grid =
107   62  103  145   70  145   75  123   58  130   89
115  122   76   96   80  120  103  111  131  108  140
 90   98   94   98  153  118   87  156  112   99  117
124  136  113   79  127   86  103   86   84   93   83
114   42  107  164  104  115   88   92  107   91  135
117  129   97  109   77  108   48   66  157  138  110
 71  119  117  118  108  107  128  129   73  107   91
106  142   70  115  114  135  119  109   70   64  107
125  124  106   89  142   95  123   78  108   72  117
101   84  106  126  107   79   81   99   99  107   59
Rows and columns are counted from 1.
row 1 col 1: 107
row 3 col 2: 98
row 4 col 5: 127
row 3 col 8: 156
row 6 col 3: 97
row 2 col 8: 111
row 6 col 1: 117
row 3 col 11: 117
row 9 col 6: 95
row 8 col 7: 119
row 8 col 5: 114
row 4 col 4: 79
row 7 col 3: 117
row 7 col 7: 128
row 2 col 9: 131
row 5 col 11: 135
row 5 col 6: 115
row 2 col 3: 76
row 5 col 10: 91
row 10 col 6: 79
row 10 col 7: 81
row 4 col 7: 103
row 6 col 4: 109
row 9 col 4: 89
row 4 col 3: 113
row 10 col 2: 84
row 9 col 7: 123
row 8 col 6: 135
row 7 col 6: 107
row 5 col 4: 164
row 1 col 9: 58
row 9 col 2: 124
row 1 col 10: 130
row 6 col 9: 157

X =
86 140 120 82 93 98 104 104
94 95 100 77 95 107 99 105
77 106 86 96 92 97 96 105
110 89 100 95 93 100 96 108
63 115 142 119 110 95 107 111
103 95 93 50 77 90 101 91
149 129 111 102 99 102 99 92
109 175 83 50 99 99 94 102
78 83 92 128 109 99 95 100
84 100 120 119 111 99 94 100
86 128 104 64 94 100 101 95
95 67 115 83 109 96 102 97
117 71 66 42 104 90 103 88
96 91 83 153 71 96 103 109
Rows and columns are counted from 1.
row 1 col 1 -> 86
row 10 col 5 -> 111
row 6 col 2 -> 95
row 9 col 3 -> 92
row 2 col 5 -> 95
row 9 col 1 -> 78
row 5 col 6 -> 95
row 9 col 2 -> 83
row 10 col 1 -> 84
row 8 col 3 -> 83
row 3 col 3 -> 86
row 14 col 4 -> 153
row 11 col 2 -> 128
row 5 col 1 -> 63
row 2 col 4 -> 77
row 14 col 7 -> 103
row 13 col 4 -> 42
row 4 col 2 -> 89
row 1 col 7 -> 104
row 2 col 6 -> 107
row 4 col 6 -> 100
row 9 col 7 -> 95
row 2 col 1 -> 94
row 7 col 5 -> 99
row 6 col 1 -> 103
row 13 col 5 -> 104
row 10 col 6 -> 99
row 8 col 1 -> 109
row 11 col 3 -> 104
row 6 col 7 -> 101
row 11 col 8 -> 95
row 11 col 5 -> 94
row 1 col 8 -> 104
row 11 col 6 -> 100
row 2 col 8 -> 105
row 5 col 2 -> 115
row 14 col 3 -> 83

arr =
84 83 88 98 84 88 98 73 143 79 123 148 112
80 84 103 116 83 103 103 75 137 77 132 134 114
75 86 99 100 81 103 93 66 146 73 129 148 109
67 86 117 104 84 107 107 73 143 75 128 141 111
64 89 106 80 83 99 100 70 153 73 123 159 110
79 94 76 91 80 87 99 88 144 75 130 151 126
70 88 100 78 87 84 113 85 149 80 118 156 118
69 95 91 86 80 96 100 84 148 72 130 153 122
79 85 96 99 83 97 96 69 145 76 126 148 110
71 93 103 110 81 104 111 91 137 75 137 134 126
Rows and columns are counted from 1.
(1, 1) => 84
(3, 1) => 75
(1, 8) => 73
(6, 4) => 91
(4, 13) => 111
(9, 13) => 110
(10, 3) => 103
(3, 7) => 93
(6, 7) => 99
(10, 9) => 137
(5, 8) => 70
(6, 1) => 79
(4, 7) => 107
(2, 5) => 83
(8, 2) => 95
(10, 13) => 126
(10, 11) => 137
(8, 11) => 130
(9, 10) => 76
(8, 8) => 84
(5, 2) => 89
(6, 11) => 130
(1, 9) => 143
(1, 13) => 112
(5, 7) => 100
(8, 6) => 96
(8, 7) => 100
(6, 12) => 151
(5, 11) => 123
(7, 13) => 118
(9, 1) => 79
(9, 8) => 69
(1, 11) => 123
(8, 3) => 91
(4, 8) => 73
(9, 11) => 126

A =
array([[ 98,  54,  80,  68,  70, 133],
       [ 74,  94,  98,  62,  85, 122],
       [121, 181,  75, 164,  81,  87],
       [ 99,  24, 107,  61, 104, 116],
       [105,  46,  96,  77,  94, 114],
       [104,  89,  89,  92, 101,  93]])
Indices start at 1.
(1, 1) = 98
(4, 4) = 61
(1, 2) = 54
(1, 3) = 80
(6, 1) = 104
(2, 4) = 62
(1, 5) = 70
(6, 3) = 89
(4, 2) = 24
(4, 1) = 99
(2, 1) = 74
(4, 6) = 116
(2, 6) = 122
(5, 3) = 96
(4, 3) = 107

x =
113 125 84 45
111 136 66 47
111 100 79 31
115 94 126 55
115 41 148 35
115 112 93 31
Rows and columns are counted from 1.
(1, 1) => 113
(4, 1) => 115
(6, 4) => 31
(2, 4) => 47
(2, 2) => 136
(3, 4) => 31
(6, 1) => 115
(6, 3) => 93
